A small network was shown many inputs. Here are its activations along a few directions, one row for each input.
In each table, some parts of the input vary, and every possible input appears once, in random order.
Descriptions start from the smaller parts, as in this example, which fits no table here: values(3) and (point or line(11) or (line(6) and ring(8))).
Shared parts are said once, and a part with two or three values counts as separate values.

Table:
r1: [-22   0  13   3  -8   4   2  20  -7  20  19 -15  -4  28   4   9]
r2: [  1  18  13  -8 -19  12 -11  19   5  -3  18   0  -4  24   3  17]
r3: [  3  23  21 -11 -19  12  -9  19  -5   0  15  -2   5  20  11  14]
r4: [ 15   2 -13   6  21  16   3   0   9 -23 -22  13 -21 -15  -7  11]
r5: [-23  -1  -1   9 -11   3  14  15  -7  14  21 -12  -3  30   0   4]
r6: [  4  23   9  -7 -24 -10 -16   9   9   0  10   5  18  -7  -2 -10]
r7: [-17  -1  17   2 -10   4   1  16 -15  16  15 -14  12  30   8  -1]
r8: [ 35   3 -20 -17  33   6  -4 -31  -3 -19 -41   6   4 -35   3  -4]
r9: [  6  -5 -16  21   5   7   4  -3  20 -24 -15  22 -25 -25 -21  12]
r10: [-18   4   0   0  -5 -21  -5  11   0  19   9 -15  15 -14   0 -16]
r11: [-15 -28 -25  31  21  -2  21  -8   7  -5 -17  12 -20 -20 -24   4]
r12: [-17   0  17 -10  -4  -6   3  12 -15  16  14 -15  18  24   7  -3]
r13: [  8 -52 -22  -2  -4  21  10 -23 -18  -8  18   0 -31  42  20   1]
r14: [  5  23  -4 -16 -12 -12 -11  13   8   1  10  -1  11 -19  -2  -1]
r15: [  4  25  23 -15 -18   3 -16  14  -3   2  16   1  11  16  12   4]
r16: [ 27 -26 -12 -13 -16  29  -6 -16  -3 -22  17   9 -39  32  25  12]
r17: [ 10 -21 -13   3  48  12  10 -23 -16  -1 -44  -6 -15 -13  11  -2]
r18: [-17   0  11   4 -15 -23  -4   7   1  22   7 -10  19  -6  -1 -17]
r19: [ 14 -18 -16  -2  42  -3   3 -35 -11  -3 -45  -7   7 -33   6 -20]
r20: [-18 -20 -12  39   8 -21  11 -22  21  -4 -11  12  -7 -40 -30 -16]
r21: [-10  -1  10  -2  -8 -21   3   7  -4  20  17  -7  28   5  -2 -14]
r22: [-10 -17 -14  19  34   8  17  -1  -3   1 -27  -3 -22 -12  -5   2]
r23: [  9  22  17 -10 -21 -11 -15   9   7   0  17   5  23   0   2  -3]
r24: [ 31   1 -17 -16  36  21   5 -20  -7 -19 -39   7 -16 -16   6  11]
r25: [ -1  18   6  -9 -17  11   3  19   4   0  21   3  -8  19   0  23]
r26: [  6  24  23 -13 -22 -10 -14   5   3  -2  13   0  24  13   4  -4]
r27: [-16   5  24  -3 -12 -19  -2   5  -6  20  13 -14  26  15   5 -14]
r28: [  5  -1 -18  21   0 -12   4 -17  30 -21  -8  26  -9 -44 -32  -1]
Changing only one part turns r27 into r26. The same change can be made to r7. Which row results? -> r3
What is each input in this table made of? -> values(2) and (point or line(5) or line(8))

Table:
r29: [-15 -21  -4   0   0  13  18  14 -22  16  19 -15  -6  50  11   3]
r30: [-25   8  19   6 -35 -20  -6  20   6  16  39  -4  18  16  -6  -5]
r31: [ 14  -2  -7 -15  11  20  -3   0  -4 -11   7   4 -21  14  10  20]
r32: [ 23  -1 -17  -3  12  15 -11 -15   6 -25  -9  13 -20  -9   5   3]
r33: [  2 -26 -11  17  19   8   3 -20   0 -12 -16   8 -21  -7  -1  -2]
r34: [ -1  12   7  10   4 -17   3 -11  10  -6 -17   8  20 -28 -19  -9]
r35: [ 10  12   5 -20  -7  14  -4  14  -4   2   5  -4  -9  14  14  15]
r36: [  7  23  18 -11 -18   2 -17   6   2  -1   2  -1  11   1  11   1]
r37: [ -5 -10  -9   0   4 -19  13  -4  -1  17 -12  -8  14 -23  -8 -14]
r38: [-15 -23 -10  22  12  -4  15  -7   1   7 -13  -1  -9 -13 -11  -5]
r39: [  4  27  10  -7  -2 -12 -12   5   7  -2  -3   0  22 -15  -5  -7]
What is each input in this table made of? -> values(2) or ring(9)

Table:
r40: [-16  25  15   4  -3 -44  -6   5   9  16 -10  -7  49 -42 -21 -24]
r41: [  0 -36  -7   7  15  12   9 -21 -16  -3  -6   0 -11  22   8  -2]
r42: [-27  18  33 -15 -52  -8 -10  44 -12  29  60 -17  27  58  13   4]
r43: [ -7  -5  -7  21   5  -4   3  -6  12  -7  -8  10  -4 -21 -17  -2]
r44: [  0 -11  -3  -4  15  10   5  -7  -8   6 -10  -7 -11   4   9   3]
r45: [  2  -1  -5   5  -4   1   2   3  12  -7   7  10 -11  -5 -10   6]
r46: [ 17  14   3 -15  -3  11  -9   3   3  -9   1   3  -9   3  11   8]
r47: [ -6  -1  -4   4  13   3  10  -1   3  10  -9  -8 -13 -10   0   2]
r48: [ -4 -11 -10  10   8  -2   1  -1  -3  -1 -11   0  -6 -12  -1  -5]
r49: [ 14   9   3  -8  -4   4  -9   2   6 -12  -3   8  -7  -3   4   6]
r50: [  1  -9 -14  11  -6   0  -2  -9  10  -9   3  11  -7 -12 -10  -1]
r51: [ 25  25   0 -22  -6   8  -6  -4  -2 -11 -11   1   9  -2  10   3]
r52: [  0 -16  -5   2  22   9  14  -7 -13  -2  -2  -4  -7  20   5   0]
What is each input in this table made of? -> values(2) or line(11)

Table:
r53: [  1  21  15   1  -2 -11  -1  10  11  -5  -3   8   8 -14 -13   4]
r54: [ -6  -2  -1   9  14  -5   4  -6  -2   2 -11  -7   7  -9  -3  -8]
r55: [-15 -16 -15  23  -1  -5   6  -2   4   5   2   2 -10  -8 -15  -5]
r56: [10 -1 -9 -9 -7  5 -6 -5  4 -7  3 -3 -3  5 12  0]
r57: [-15  10  18 -13 -32   7  -6  19 -10  21  35 -14   8  46  18   8]
r58: [  0  11   6   0  -7 -15  -4  -3   8  -4   3   6  13  -9 -12  -2]
r59: [  6  -6  -8  -3  13  13   5  -7  -7  -2 -11  -8  -7   4  12   4]
r60: [-22  12  23 -10 -28 -16  -5  25  -8  24  40 -16  24  35   2  -3]
r61: [ 13  16  11  -8  -1   7  -3   8   8 -15  -2   9  -6   1   2  13]
r62: [  1 -15 -13   3   9  13   8  -6  -7  -4   0   1 -21   6   0   8]
r63: [ -2   0  -1   2  -4 -12  -6  -1   8  -1   3   0  15 -14  -3 -12]
r64: [  5  -7  -9  -2  17  12  10  -3  -7   0 -10  -2 -12   5   6   9]
r65: [ -3  -1  -3   2   1  -5  -8 -10   0   8  -8  -2  10 -16  -4 -12]
r66: [ 11   7   2  -7  -7   4  -6   0   3 -11   5   9  -5   6   2   7]
r67: [ -5  -6  -8   6  16  -6  13  -1  -3   8 -14  -1   1 -10  -8  -5]
r68: [ -9 -15  -4  15  10  -5  13   0  -1  -1  -4   3  -4 -10 -12  -4]
r69: [ 11  11   5  -6  -7   5  -3   7   8 -11   3   4 -10   1   5   9]
r70: [  1  16  10   4  -8 -13   0   6   9  -4   2   5  12 -11 -11  -2]
r71: [ 12  -7  -3 -12  12  10  -1  -6  -9  -2 -15   0  -2  -1  14  -1]
r72: [  0 -20 -12  10  -1  12   6  -4  -2  -5   1   6 -24   8   1   6]
r73: [10 -4 -4 -8  3 11 -8 -8 -6 -3 -7  2 -2  2  8 -3]
r74: [ -5  -4   2   3   9  -8  -5 -11   0   6 -14  -4   8 -16  -1 -10]
What is each input in this table made of? -> values(2) and (point or line(10))
Change only the values(2) part in r63. List by row number the other rows that result. -> r56
Change only the line(10) part in r74. List by row number the other rows that result. -> r53, r54, r55, r58, r63, r65, r67, r68, r70

Table:
r75: [-14  29  24  -1 -29 -27 -16  17  10  12  18  -4  42  -2  -7 -11]
r76: [-26  16  24  11 -21 -22   2  29   4  17  23  -3  24   4 -15  -1]
r77: [ -1  11 -11  10  -2 -28  -4 -16  20  -2 -13   7   7 -51 -20 -12]
r78: [-29  -4  16  16 -24 -22  15   9  -5  23  29 -16  21  26  -2 -11]
r79: [-23 -14  -3  -5  -1   5   9  18 -17  23  24 -16  -3  35   5  -4]
r80: [-12 -14  -6  -5  -6  11   3   7  -6  18  22 -12 -14  46  17   9]
r81: [  8  37  18 -23 -10   5 -11  25   7   3   9  -6   6  13  14  16]
r82: [ 22  12  -3  -8  11  -2 -22 -11   3 -16 -28   9   5 -46  -2 -10]
r83: [ -8  -9  -6  27  10 -13   2  -4  10 -10 -17   8  -1 -41 -22 -12]
r84: [ 15  19  21 -17 -18  18 -18  13   2  -9  15   8   2  31  11  14]
r85: [ 23 -26 -18   2  14  26  11 -29 -10 -22 -22   5 -27   4  11   7]
r86: [ 30   5  -6 -14  18   5  -8 -10  11 -17 -22  14  -9 -31   3   5]
r87: [  3 -33 -37   8  30  30   9 -23 -12  -6 -18   1 -32   3   6  -1]
r88: [  6  -2  14 -12 -13   9   7   4  -7   5  19   0   1  50  12  19]
r89: [  4  28  31 -24 -28 -13 -27  18   0   6  14  -7  22  -2  12  -1]
r90: [-19 -18 -20  25  20 -11  27 -15   2   6 -12   2  -6 -21 -19  -7]
r91: [ -4 -37 -25  14  24   4  15 -24 -19  -4 -14  -5 -15  -3  -3 -18]
r92: [ 26   1 -13  -3  25  26   7  -7   7 -26 -27  16 -24 -15  -1  18]
Changing only one part turns r90 into r78. The same change can be made to r87. Which row results? -> r80
What is each input in this table made of? -> values(2) and ring(9)
Change only the values(2) part in r88. List by row number the other rows that result. -> r85
Change only the values(2) part in r79. List by row number the other rows that result. -> r91

Table:
r93: [ 14 -22 -30  16   8  -5   5 -19  21 -22 -11  19 -24 -33 -16  -5]
r94: [-28   1   6  10 -32  -5  -1  28  -6  21  37  -6   7  32  -6   0]
r95: [ 12  30   6   1  -4   9  -8   7   6 -13 -17  10   6 -17  -9  10]
r96: [ 13  10   2 -10 -18   2  -9   1   6 -18  22   8  -2   9   4  13]
r97: [  7  22   9 -16   3   4 -12  13   1  -6   3 -10  -2   2  15  11]
r98: [ 14  14   1 -23   0   1  -5  -1 -13   1   5 -13  12   3  14   6]
r99: [  6 -30 -24   4  46  19  24 -23 -12  -5 -30  -5 -25  11   9   1]
r100: [ 12 -33 -21  12  26  25  17 -24   3 -24 -18  12 -38  14  -4  12]
r101: [-13   6   7  22   2 -25   8  -2   9 -10  -3   8  20 -15 -30  -7]
r102: [-11   8   4   4  10 -28   4   2   2  21  -9  -9  24 -22 -11 -15]
r103: [-18 -11  18  -3 -27  -9  -4   6 -17  20  34 -14  18  35   9 -11]
r104: [ 13 -35 -20   7  32  22   9 -37  -9 -16 -22  -1 -26  13  10  -2]
r105: [  6   2  15 -15 -23   1 -12   2 -12   5  23  -6  13  31  18  -2]
r106: [-23  17   2  23   2 -13   4   0  10   2  -9   6  20 -24 -28  -6]
r107: [ 13 -29 -23  10  16  -9  -3 -35   4 -13 -19  14  -9 -35  -2 -26]
r108: [ -3  12  10 -24  -9   0  -2  18 -17  19  19 -10  17  32  18  -3]
r109: [-15   0  16  12   2 -30   3 -17   3   6 -12  -2  27 -19  -8 -27]
r110: [-23  -2  12 -10 -24 -14   6  24  -9  39  28 -21  14  33   8  -3]
r111: [ 14  11  10  -5  -7   2  -4  -3  11 -18  -5  18  11  -7 -17   7]
r112: [  1  23  10  -7 -33  16  -9  24   3   5  26   2  -3  25  12  13]
r113: [ -6  17  21 -21 -18   7 -12  28 -10  12  20  -9   3  29  16   6]
r114: [ 14  21   3 -16  12  -3   2  -2  -5   0 -22  -7  20 -11   5  -3]
r115: [  6 -16 -27  11  22  -5   1  -4  15  -4 -23   7 -25 -52   0  -6]
r116: [ 20   8   9 -11   0  -5 -14 -11   3  -8  -7   4  19 -12   7  -8]
r117: [-25  -9  20   2 -33  -8  10  21 -10  10  40   0  10  37  -6   4]
r118: [-33  -3  11   0 -24  -6  -4  33  -9  31  32 -15   8  27   7  -3]
r119: [ -2  10  16 -10 -35   2  -4  15   1   0  29   4  -2  35   3  11]
r120: [ 11  26   2  -5 -17  14  -9   7   4 -11  12   1  -8   0   3  18]
r121: [  9 -18 -31   4  24  -8  10 -18  10   0 -20   3 -17 -44  -1 -20]
r122: [-25  10  14  13  16 -18   3  11   1  17 -18  -4  22 -27 -20  -4]
r123: [  8 -23 -23  14  26  36  16 -14  -4 -13 -22   9 -40   3  -1  24]
r124: [  2 -34 -13  10  42  32  14 -12 -17  -3 -36  -1 -37   2   2  16]
r125: [ 12  23  12  -8   8  -1 -12  16   6  -2 -20  -1  10 -22  -2   3]
r126: [  4 -10 -30  23  16   4   6 -16  26 -14 -16  14 -27 -42 -14   0]
r127: [ 12   4   6 -14 -11  -2 -17 -18   5  -7   9  -4   5  10  17  -5]
What is each input in this table made of? -> ring(5) and (values(2) or line(5))
Changing only the ring(5) part turns r112 into r113. The same change can be made to r123. Which row results? -> r124
Change only the ring(5) part in r126. List by row number the other rows that result. -> r93, r107, r115, r121
Change only the line(5) part in r98. List by row number the other rows that result. -> r102, r108, r110, r114
Change only the values(2) part in r121. List by row number the other rows that result. -> r99
